These are the activations of a small neural network, seen along a few directions. Each row is one input.
In each table, some parts of the input vary, and every possible input appears once, in random order.
A made-up example of a description, with smaller parts first: values(3) and (point or line(9) or (line(6) and ring(8))).
Shared parts are said once, and a part with two or three values counts as separate values.

Other details of the inputs vary at random and push rows far along two fixed directions, the same in every table; ignore that.
These rows show it; all are for the same input, with only those details redrawn:
[  6 -10 -14 -14  -8  -7  17  12   2  13 -13   0]
[ 13  -2 -16 -19   9  -2   2  15 -11  -8 -24  11]
[ -3   2   4  10  -6   4  15  -7  15   4  -1 -10]
[  5 -10 -14 -14  -9  -7  18  12   3  14 -12  -1]
[-11   2  12  21 -15   5  24 -16  28  14  10 -21]
[  5 -12 -13 -14 -11  -8  20  12   5  17 -11  -2]
[  4  23  10  14  24  16 -11 -12   1 -36 -13   2]
[-10  -1   9  18 -17   3  26 -14  27  17   9 -20]

Rows:
row 1: [ -3  15  13  20  10  18 -31  -9  -7 -35   0   0]
row 2: [-12 -14 -19 -20  -5 -10  22  12  -3  13   3  -3]
row 3: [ -6  -2   3  14  -4   9  15 -10   9  -4   6 -14]
row 4: [-12 -20   8 -18  24  -5   4  11 -26   2 -15  45]
row 5: [  6  24  14  19  24  13  -7  -9  -3 -36  -6  -2]
row 6: [  7  21   6  24  25  16 -27 -13  -7 -24  -3   5]
row 7: [ 13  -4  -3 -17 -12  -1   5  -3 -16  20  -3  -2]
row 8: [  2  18   7  17  16  22 -15 -11 -14 -26  -7  -1]
row 9: [  1  10  12  13  15   3 -25 -11  -1 -38  -6  -4]
row 10: [ -8 -18 -14 -19   2 -18  10   9   2  22   4  -7]
row 11: [ -8  -9  12  23  -8  -1  13 -19  26  17  17 -27]
row 12: [  9  24  14   8  16  27 -18 -18 -17 -30   1   5]
row 13: [ 15  -8 -16 -18  15  -3  -7  19  -4  -5 -18  12]
row 14: [ -9  -6  15  12 -34   7   5 -15  17  17  29 -15]
row 15: [-10 -11   7  22  -9   7  15 -12  26  11  21 -21]
row 16: [ -9  -3  12  21 -14   0  22 -23  19  14  11 -28]
row 17: [ 22   6  -6 -21   0   1  -1  12 -24   4  -8  13]
row 18: [  1  -3 -15 -21  20 -13   0  22  -8  -2  -4  10]
row 19: [-14 -14   8 -19  19  -4  12   8 -32  -1 -20  43]
row 20: [ -6  -9 -20 -12   6 -16   8  10   3  11   6   5]
row 21: [-14  19   4  11  19  -2 -21  -9   3 -39   5   8]
row 22: [ -7   1   9  12 -18   2  -7  -2  13   8   3  -7]
row 23: [ -3   0 -18 -28  12 -10   6  17 -10  -2 -15  12]
row 24: [  9  -9 -13 -20  -2 -10 -11  22  -3 -12 -18  13]
row 25: [ -3  -3  14  16 -17  14   8 -18  16  22  29 -15]
row 26: [ 23  -2 -16 -19   4  -1 -12   9 -19   7  -4  19]
row 27: [-24   6   3  19  -9  -5  26 -20  22  13  22 -17]
row 28: [  9  -8 -19  -7  -5  -9  15   7  -4   7  -9   3]
row 29: [ 18  -3 -12 -12  11  -2 -11  23 -18   4 -13  10]
row 30: [  5  24  21  10   6  17 -32 -14  -1 -30   2   8]
row 31: [  4 -12  -5  -6 -23 -12   1  20  -2  19   0  -2]
row 32: [ 17  -5  -2 -13  -7  -2   2  11  -6  22   7   5]
row 33: [ 10 -13 -12 -16 -31 -12   0   8  -4  23   7   8]
row 34: [ 18  -7 -14 -15  16  -7  -3  23 -10  -6 -13  10]
row 35: [  2  18  17  20  15   6 -21  -4   4 -42  -1   0]
row 36: [ 10 -12  -2 -20 -21 -10  -9   5 -11  15   1   1]
row 37: [ -8  -9   4  12 -13   1   0  -3  15 -10  10 -10]
row 38: [-10  -1   9  18 -17   3  26 -14  27  17   9 -20]
row 39: [  4  23  14  19  21  17 -20 -20 -15 -24 -11  -7]
row 40: [  9   8  -9   4   3   4  -4  -1 -15  -1 -11   5]
row 41: [  5   2  -7   4  -6  -4 -18   5  -8  -7  -6   8]
row 42: [ 12 -11 -18 -14   8   4 -12  18 -19   4 -11   8]
row 43: [ -9   0  14  25 -14   9   7 -13  26  27  15 -19]
row 44: [-13  15   6  11  35  13 -17 -10   1 -36   9   0]
row 45: [-8  4 -5 -8 20 -3 -5  6  6 -7 -1  5]
row 46: [-15 -18 -17 -21 -10 -16   5  18   1   3   6   2]
row 47: [ -9  28  11  11  31   6  -6  -9  -4 -35   1   1]
row 48: [ -6  -4  10  12 -16  -3  -9  -8   4   8   4 -15]
row 49: [ -8  -5  14  25 -12   4   5 -19  17  27  16 -27]
row 50: [-17   4   4   3   5  -5  12 -14   5   2   7 -15]
row 51: [ 22  -6  -8 -24   7  -1 -16   7 -23   7  -8  10]
row 52: [-13 -20 -13 -23 -13 -25   6  13   2  15   3  -5]
row 53: [ 19  -3  -6 -24 -11  -8 -13  20 -18   1  -4  16]
row 54: [ 12  -3  -7 -21 -18   1  11   6  -7  25  -4   5]
row 55: [  8  -5  -8  -6 -14  -5  15  14  -8  25  -5  -4]
row 56: [-29   1  12  13 -16  -7  10  -9  32   6  21 -15]
row 57: [ -3   3  19  16 -18  11   7 -19  24  27  23 -13]
row 58: [ 10 -14 -19  -6   0 -10   6  10   3  10  -3   4]
row 59: [  6 -14 -17  -8 -13 -16   0  13   2   0  -5   6]
row 60: [ -4  -3 -12 -23   6 -19  -6  25  -8 -12  -4  12]
row 61: [  6  12   7  11 -12   9   6 -20   0  10  12  -3]
row 62: [  4  27  12  16  21  21 -20 -12  -9 -27 -14   3]
row 63: [-28   4  37  15  23   8 -12 -15 -12 -32  -2  35]
Describe the family of inputs behind these rows.
Answer: values(3) and (point or (line(4) and values(5)))
The inputs of row 11 and row 16 match in every part but the values(3) part. If row 10 is changed in the same way as row 11 into row 16, which row does it become?
Answer: row 50
Change only the values(5) part in row 40. List by row number the other rows that result.
Answer: row 8, row 39, row 55, row 62
Change only the values(3) part in row 13. List by row number the other rows that result.
Answer: row 24, row 38
Change only the values(5) part in row 17. List by row number the other rows that result.
Answer: row 7, row 12, row 54, row 61
A walk changes only the line(4) part. It starts at row 33 and steps to row 41. List the rest of the walk in order.
Answer: row 59, row 21

Rows:
row 64: [ 14  -5 -22 -26  32 -10 -25  34 -11 -24 -16  27]
row 65: [ 19  40  24  22   8  29 -11 -30  -3 -10   6  -6]
row 66: [ 43 -39 -39 -57 -27 -20  -3  52 -30  54 -19  31]
row 67: [ -1  32   3   9  32   8  -3 -11  10 -31   1  -6]
row 68: [ 26   2 -10 -31  -4  -4 -34  14 -37   4 -12  15]
row 69: [-12  17   9  33  36  13  -9 -21  13 -25   5 -21]
row 70: [  8   2 -25 -22  30  -2 -18  15 -18 -39  -6  14]
row 71: [-48  -9  26  19 -23 -14  24 -21  26  22  28 -13]
row 72: [ -8  24  24  28  -4   8 -27 -21   8 -33   2 -15]
row 73: [  4 -21 -11   6 -25  -5  22   4   9  31 -10 -22]
row 74: [  3  -6  16  31 -26  15  17 -27  14  49  20 -33]
row 75: [ 18 -44 -45 -46 -47 -24  26  39 -11  36 -12   4]
row 76: [-20  -8   1 -11 -10 -13  45   2  10  27   1   5]
row 77: [-26 -27  -3  -9 -16 -11  34   1   6  18  15   7]
row 78: [  2  -5  13  21 -40  16  15 -27  15  35  37 -24]
row 79: [-21   7  27  18  28   7 -10  -7   7 -30   1  24]
row 80: [ -7 -10  18  32 -39   0  15  -8  41  25  18 -20]
row 81: [ 18  26  -1   1   9  10  -6  -1  -5 -28 -22   1]
row 82: [  4  12 -18 -28  37 -13 -41  21 -26 -43 -18  17]
row 83: [-15  10  13  11  49  11 -10 -10 -18 -38 -21  16]
The inputs of row 74 and row 68 match in every part but one. If row 83 is changed in the same way as row 74 into row 68, which row does it become?
Answer: row 71
Describe the family of inputs behind these rows.
Answer: line(4) and values(5)
Change only the line(4) part in row 81. List by row number the other rows that result.
Answer: row 65, row 67, row 76
